A small network was shown many inputs. Here are its activations along a few directions, one row for each input.
Each table varies a few parts of the input and shows all the possible inputs, shuffled.
A made-up example of a description, with smaller parts first: one of 8 places around a ring, together with either a single point or one of 11 places around a ring or (one of 2 separate values, together with one of 6 places along a line).
Shared parts are said once, and a part with two or three values counts as separate values.
In the rows, 128 means zero.

Other details of the inputs shift rows strongly along two fixed directions, in all tables alike. That doesn't count.

A family of inputs:
r1: [ 72 132 192 190 188  97 150  72 109  65 117 183  96  51]
r2: [185 133  99  74 104 153 147 145 140 157 125  76 150 172]
r3: [128 132  92 151 168 177 156 106 128 136  92 119 125 140]
r4: [129 139 102 164 146 172 173 102 130 109 108  97 137 106]
r5: [158 130  91  95 109 171 132 155 108 149 145  77 161 147]
r6: [129 141 161  58 130  36  48 165 178 149 126 168 139 171]
r7: [119 131 170  93 110  25  51 167 150 122 150 156 141 130]
r8: [116 127 106 173 137 178 174 107 121 100 125  95 135  88]
r9: [169 115  96  95  73 152 149 152 136 165 133  81 122 178]
r10: [167 123 107  91  78 154 142 177 112 137 149  76 147 149]
r11: [187 133 101  71 104 158 145 149 136 150 132  69 159 161]
r12: [125 113 133 177 156 173 198  88  88 106 107 145  92  91]
r13: [ 93 150 148 185 170 104 136  88 150  80 112 145 133  73]
r14: [147 145 161  64 119  43  73 151 181 153 130 147 131 164]
r15: [ 72 129 148 204 160 115 143  97 134 112 123 155  91  82]
r16: [136 136  96 130 157 173 153 118 121 114 109  97 149 126]
r17: [128 111 127 170 152 185 204  87  88 119 107 138  89 105]
r18: [ 83 146 148 199 180  95 136  77 166 107 100 172 103  88]
r19: [187 114 110  68  80 174 123 145 103 142 149 110 149 162]
r20: [ 73 138 137 197 159 115 144  86 148  96 120 143 110  77]
r21: [100 126 160 142 143 104  98 100 127 100 132 189 119  92]
r22: [112 136 175  78  94  21  63 161 177 119 152 148 141 135]
r23: [124 118 107 174 127 184 173 123 106 121 128  96 122 102]
r24: [133 137 100 178 151 178 179  94 134 118 105 105 124 109]
r25: [178 116  93 103  90 147 127 166 112 173 141  96 123 173]
r26: [141 137  94 148 151 166 169 100 130 127 100 102 131 122]
r27: [161 122  87  79 109 169 124 155 125 165 131  81 162 172]
r28: [107 129 186  92  93  20  60 170 162 138 156 161 123 137]
r29: [174 111  91  99  89 151 129 167 110 169 141  90 131 166]
r30: [175 123 102  96  78 145 135 174 107 159 142  77 129 163]
r31: [ 72 136 131 157 181 102 104 103 149 117 112 156 120 110]
r32: [ 67 130 155 200 157 100 132 101 137 105 123 157  97  77]
r33: [146 112 106 140 125 192 150 103  99 131 124 137 117 122]
r34: [175 128 111  91  83 144 129 172 111 142 152  75 144 142]
r35: [ 83 140 153 193 165  93 122 111 128  84 125 150 113  63]
r36: [134 127 103 171 130 173 163 126  99 121 128  97 120 100]
r37: [167 109 117  74  65 169 141 150  98 144 154 118 137 190]
r38: [106 136 185 110 116   7  52 165 158 131 146 177 111 125]
r39: [166 112 121  73  71 169 140 152 100 133 161 115 150 177]
r40: [157 121  85  98 112 161 129 159 115 181 138 100 132 172]
r41: [120 113 109 161 124 203 183  96  89 111 129 137 115 129]
r42: [160 126  89  92 106 165 128 157 112 162 141  84 151 160]
r43: [173 131  95  74 119 161 130 151 130 153 117  86 154 180]
r44: [ 73 136 139 153 177 103 100 106 144 122 109 156 131 104]
r45: [125 139 168  54 120  33  48 165 179 146 129 156 146 168]
r46: [126 127 212  65 106  25  80 150 136 132 147 187 108 144]
r47: [190 111 137  60  82 154 155 159  95 136 146  96 138 155]
r48: [ 77 135 139 166 169  99 103 110 137 126 123 164 119  99]
r49: [116 137 160  54 122  37  40 170 169 128 152 148 161 151]
r50: [162 111 113  84  66 168 146 145  99 149 142 126 124 190]
r51: [111 137 167  75 117  34  44 170 155 139 154 160 151 139]
r52: [160 123  86  93 107 164 128 159 113 170 140  88 145 165]
r53: [115 124  94 187 138 181 184  97 123 118 111 100 111 105]
r54: [131 150 176  67 123  25  62 147 178 127 131 148 149 143]
r55: [131 135 101 180 151 174 177  93 135 126 102 114 121 112]
r56: [ 72 132 158 192 157 104 131 109 132  90 129 149 117  68]
r57: [ 92 137 148 181 164 100 116 113 126  87 130 149 129  72]
r58: [124 114 117 158 126 199 175  98  91 104 136 132 126 122]
r59: [140 111 101 142 124 193 154 101  99 134 121 137 110 124]
r60: [182 109 107  67  75 170 122 145 103 154 143 116 137 168]
r61: [112 133 182 107 111  10  52 168 159 143 150 180 109 132]
r62: [117 134 155  63 123  43  42 164 171 166 135 166 141 174]
r63: [ 93 125 161 155 147 100  95  91 129 112 114 202  95 108]
r64: [128 123 105 173 149 172 154 124 103 124 123 110 122 112]
r65: [128 115 140 160 151 172 189  95  87 101 114 132 106  91]
r66: [ 86 146 145 152 184 100 106 102 144  94  98 151 138 102]
r67: [131 135  96 166 162 169 176  88 133 134  94 114 118 123]
r68: [120 125 102 177 131 183 178 106 123 113 120  94 126 100]
r69: [ 66 128 176 186 150 106 120  76 126  94 123 210  92 107]
r70: [ 84 146 147 188 174 106 136  85 157  92 104 155 126  80]
r71: [118 125  97 138 149 174 140 120 117 133 115 103 151 119]
r72: [171 122 107  99  98 146 121 170 110 151 142  89 143 161]
Description of these inputs: one of 6 places along a line, together with either one of 3 separate values or one of 9 places around a ring.
Q: The inputs of r63 and r19 match in every part but the place on the line of 6. If r61 is changed in the same way as r63 into r19, which row does it become?
A: r34
Q: Which other rows does r59 become when the choice among 3 separate values takes its other values? List them by row number.
A: r12, r50
Q: Which other rows does r17 become when the choice among 3 separate values takes its other values? List them by row number.
A: r63, r69
Q: Which other rows does r14 become when the place on the ring of 9 takes its other values? List them by row number.
A: r6, r29, r31, r32, r38, r48, r53, r55
Q: Which other rows does r13 become when the place on the ring of 9 takes its other values? List them by row number.
A: r5, r8, r10, r11, r16, r34, r49, r57

A family of inputs:
r73: [153 115 156  45  88  90  84 171 108 151 156 149 134 171]
r74: [156 122  92 148 107 205 186 111 111 138 119 103 116 146]
r75: [135 130  61 158 136 186 174 136 135 157 113  50 132 140]
r76: [139 130  54 155 151 186 165 143 121 164 113  52 131 135]
r77: [ 83 130 120 234 162 164 173  71 122  87 109 146 101  70]
r78: [ 59 128 123 242 182 173 163  69  98  81 117 153 108  51]
r79: [157 105 100 131 126 209 187 115  76 136 119 105 112 138]
r80: [164 125 133  77  77  89  84 174 134 154 150 132 132 171]
r81: [163 111 165  38  71  87 100 166 129 153 146 142 125 187]
r82: [150 123 143  78  75  78  71 180 128 149 160 134 135 160]
r83: [167 139  63 122 158 203 161 112 122 145 105  71 157 134]
r84: [ 76 151 160 155 184  39  66 119 176 127 110 166 131  87]
r85: [144 113  86 148  96 214 176 124  94 132 141  89 133 133]
r86: [171 126 149  65  61  87 104 174 152 126 158  91 147 145]
r87: [160 133 106  79 105 111 100 161 169 172 123  90 153 163]
r88: [139 136  66 130 159 209 169 113 137 128 104  80 167 150]
r89: [155 130  64 146 150 195 162 123 129 160 102  66 142 127]
r90: [172 120  88 136 118 194 173 141  94 116 134  58 134 104]
r91: [ 60 144 201 167 177  17  69  98 161 100 123 229  97  89]
r92: [160 105  97 129 131 208 184 120  72 140 119 105 111 139]
r93: [ 66 143 190 168 161  15  55 116 154  98 132 215 103  83]
r94: [146 134  96  88 102 103 106 184 161 178 136  71 144 175]
r95: [151 131  66 150 146 198 166 121 131 157 101  64 141 127]
r96: [144 135  60 126 166 211 164 118 129 132 105  79 167 150]
r97: [172 120 145  58  78 102 112 152 142 163 139 143 122 191]
r98: [159 127 107 143 106 192 206 139 101 118 134  61 144 122]
r99: [ 66 128 123 246 178 163 161  71 104  79 114 152 101  48]
r100: [160 124 138  77  76  88  87 169 140 151 150 132 133 173]
r101: [ 67 125 124 222 195 177 161  67  85  85 116 164 108  55]
r102: [177 123 142  50  82 103 107 159 137 167 138 142 124 199]
r103: [174 114 145  55  95 105 108 162 123 160 132 144 118 182]
r104: [155 121  83 156 104 202 177 121 106 134 124  92 122 138]
r105: [ 42 135 223 143 156  14  63  98 149  84 136 238 107  80]
r106: [167 110 160  38  74  90  95 168 124 155 147 140 125 183]
r107: [171 127 149  65  78  79  90 181 140 129 157  98 144 137]
r108: [153 129  65 148 143 196 167 119 135 157 103  64 142 128]
r109: [ 49 139 205 169 140   9  57 111 166  85 141 211 108  78]
r110: [ 61 126 149 241 204 158 192  35 116  73  84 185  77  54]
r111: [164 141 120  50 111  96  87 148 176 151 127 107 166 169]
r112: [156 135 163  75  88  78 113 184 129 130 155 105 151 143]
r113: [160 126 144  71  78  97  99 159 144 155 142 140 127 182]
r114: [158 118 136  75  78  86  74 185 122 154 161 127 137 166]
r115: [148 114 164  43  62  89  91 166 129 147 159 144 136 179]
r116: [ 50 139 201 168 144   9  56 113 162  85 142 211 109  79]
r117: [146 116 159  50  79  94  92 163 117 147 156 150 135 170]
r118: [ 77 133 127 239 191 165 175  55 114  91 100 166  91  66]
r119: [156 111 105 137 112 205 200 104 104 133 111 111 108 148]
r120: [146 118 147  59  68 103  92 165 129 147 162 136 145 172]
r121: [167 115 149  64  88 108 120 152 129 153 131 143 115 180]
r122: [ 62 141 205 165 180  22  77  87 160  96 117 238  90  85]
r123: [163 139  66 125 151 206 167 106 130 141 105  70 158 135]
r124: [166 122  93 143 109 195 181 132 103 111 133  58 134 103]
r125: [155 135 163  78  95  76 108 185 124 131 154 108 150 139]
r126: [164 121  94 144 105 196 186 129 107 109 134  56 134 105]
r127: [ 56 159 175 129 192  30  54 111 194  94 112 192 151 113]
r128: [145 120 142  69  74  89  73 181 124 150 165 136 143 162]
r129: [138 130  55 157 147 186 169 141 125 162 114  50 132 135]
r130: [ 73 132 131 241 216 161 176  44 105  87  92 184  82  55]
r131: [144 142 116  48 135  96  71 166 168 148 126 123 174 183]
r132: [ 49 138 200 157 138  22  55 118 156  90 146 212 118  82]
r133: [147 113  80 151 120 211 164 130  76 136 139  96 131 124]
r134: [150 115 161  43  78  85  79 172 117 151 158 150 133 172]
r135: [157 135 163  75  81  80 118 182 133 129 155 103 152 146]
r136: [ 76 133 135 230 185 165 191  43 123  86  95 173  87  74]
r137: [ 46 124 154 242 196 156 190  35 111  63  93 183  83  44]
r138: [155 135 161  78 101  74 104 188 121 133 154 109 149 137]
r139: [139 130  57 155 140 189 171 141 127 161 113  47 133 141]
r140: [142 113  91 139 110 219 176 115  86 132 135  99 131 134]
r141: [141 135  67 127 152 212 172 115 139 129 104  76 167 156]
r142: [ 71 161 180 135 186  19  57  93 197  98 111 187 141  88]
r143: [ 43 136 209 154 159  24  56 103 148  89 140 227 111  79]
r144: [ 71 163 178 136 195  18  51  97 190 100 110 192 142  83]
r145: [161 121  86 146 130 201 171 119  93 146 118 108 115 142]
r146: [ 67 125 138 240 208 167 190  43 103  80  88 180  79  54]
r147: [148 111  86 135 119 221 171 122  75 136 136  99 131 134]
Q: The inputs of r75 and r129 match in every part but one. If r87 is changed in the same way as r75 into r129, which row does it become?
A: r89
Q: The inputs of r85 and r132 match in every part but one. If r86 is changed in the same way as r85 into r132, which row does it become?
A: r126
Q: What is each input in this table made of?
A: one of 5 places along a line, together with either one of 2 separate values or one of 4 places along a line or one of 9 places around a ring
Q: Which other rows does r123 become when the place on the line of 5 takes its other values? List them by row number.
A: r83, r111, r142, r144
Q: Which other rows does r86 become when the choice among 2 separate values takes its other values? List them by row number.
A: r98
Q: Which other rows does r90 become when the choice among 2 separate values takes its other values? List them by row number.
A: r138

A family of inputs:
r148: [129 125 146  64 104  93  61 146 137 148 142 170 142 171]
r149: [171 124  96 121  67 153 141 172 121 141 153  54 140 134]
r150: [120 107 141 189 125 186 206  58 101 112 102 177  65 125]
r151: [ 96 146  98 206 188 156 174  90 150 119  94  97 124  86]
r152: [135 116  78 149 124 175 140 135 107 161 127  99 116 141]
r153: [166 132  75 115 121 157 133 147 144 174 119  85 139 166]
r154: [107 123 171 114 145  72  84 125 117 123 136 188 105 113]
r155: [102 146 147 111 160  83  79 108 171 120 117 181 143 137]
r156: [112 138  93 158 175 186 177  84 139 108  96 102 145 113]
r157: [118 127 120 166 123 167 157 109 113  88 140 104 142  85]
r158: [169 123 120 128  96 166 164 143  94 113 145  85 134 106]
r159: [150 132 153  73 130  70  82 147 150 142 123 153 130 152]
r160: [152 136 163  57 120  61  92 159 159 141 127 126 146 151]
r161: [ 35 135 183 193 179  83 108  86 133  69 131 201 122  65]
r162: [ 97 128 152 135 113  68  92 161 137 132 145 141 119 127]
r163: [189 109 111  69  78 172 159 178  76 157 153  84 136 175]
Q: What is each input in this table made of?
A: either a single point or (one of 3 separate values, together with one of 5 places along a line)
